Each row below holds a small network's activations on one input, seen along a few directions.
Each table varies a few parts of the input and shows all the possible inputs, shuffled.
A made-up example of a description, with smaller parts first: one of 5 places around a ring, together with either a single point or one of 11 places around a ring or (one of 3 separate values, together with one of 4 places along a line).
Shared parts are said once, and a part with two or three values counts as separate values.

Other details of the inputs shift rows strongly along two fixed directions, in all tables alike. That doesn't count.

Table:
x1: [ 99  11 -62 -66 -11  28  26  14 -22  31 -58]
x2: [-120   34   21  -23    3  -61  -39   26   10   13  -68]
x3: [ 85  -8 -58 -36 -37  34  37 -33 -35  34 -59]
x4: [-22 -43  23  34  -2  30   3 -44  -4 -50  56]
x5: [-64 -37  45  40  19  16 -22 -20   3 -80  66]
x6: [ 31 -22   4   2   6  38  42  -9  -6 -48  50]
x7: [106  20 -62 -55 -24  46  50   2 -32  15 -60]
x8: [ 36 -20  16  38 -10  48  38 -30   6 -41  69]
x9: [ -99   23    5    0   11  -83 -111   35  -16   11  -76]
x10: [-15   3  34  29  -8 -14  74 -14  43   4  72]
x11: [-36  -3  47  65 -29   3  47 -49  33   3  58]
x12: [ 34  19  31  22   3  58  48 -21  34  11  71]
x13: [-73  21   6 -41  19 -30 -64   8  -8  52 -90]
x14: [ 64  23 -46   3 -37 -10   5 -19 -24  58 -53]
x15: [-46  24  -6 -66  21 -28 -38  27  -4  57 -80]
x16: [ 31 -10  -1  57 -18  20  15 -31   6   0  47]
x17: [108  11 -57 -42 -22  43  24 -17 -20  26 -49]
x18: [  9  18  25  29 -22   9  87 -19  40   4  70]
x19: [-31  -5  25  38  15 -13 -17  21  15 -27  53]
x20: [ 65  42 -36 -20 -47  11  85 -34   0  56 -48]
x21: [ -4   7  32  58   0 -15   1  14  24 -20  87]
x22: [-76 -52  51  17  42 -18 -24  10   6 -72  59]
x23: [ 47  21 -40 -28 -10  19   6  16 -18   6 -40]
x24: [ 31  -9   2   5   2  52  36 -13  -6 -54  43]
x25: [-16 -14  59  28  27  15  33 -14  48   8 100]
x26: [ 51 -14   8  39   7   8  46   1  20 -11  79]
x27: [ 57  17 -42 -48  -5  28  -7  17 -17  10 -53]
x28: [-82 -21  80  65  15  13 -24 -38  37   2  77]
x29: [115  -3 -60 -65  -3  18  40   6 -17  37 -48]
x30: [ 12 -24  21  20   4  28  28   2   7 -45  67]
x31: [ 27  11   8  44  -1  28  18   3  15 -26  61]
x32: [107  19 -68 -51 -19  22  47   9 -25  32 -51]
x33: [-84 -37  48  63   9 -13 -53 -15  15 -44  63]
x34: [-97 -20   5 -35  40 -76 -84  53 -14  -6 -64]
x35: [-73 -19  39  46  17 -12 -52   2  13 -49  44]
x36: [-46 -16 -22 -41   2 -27 -85   6 -27  22 -94]
x37: [-58 -24  -7 -56  29 -53 -51  43 -25  -1 -79]
x38: [-73  15 -15 -21  13 -60 -93  30 -24  14 -96]
x39: [-108   36   -3  -28   18  -86 -120   64  -21   14 -103]
x40: [104  25 -50 -23 -18 -16  48  10 -11  54 -24]
Description of these inputs: one of 5 places along a line, together with either one of 2 separate values or one of 6 places along a line.
Question: Changing only the place on the line of 5 turns x31 into x26. The same change can be made to x12. Which row results?
Answer: x25
Question: Changing only the place on the line of 5 turns x3 into x8. The same change can be made to x36. Which row results?
Answer: x17
Question: Start at x6 and move only the place on the line of 6, one step at a time. The first step leads to x30. Which rows follow, in order?
Answer: x1, x32, x19, x21
Question: Change only the choice among 2 separate values in x10. List by row number the other rows that result.
Answer: x25
Question: Change only the place on the line of 6 in x22. List by row number the other rows that result.
Answer: x26, x29, x34, x37, x40
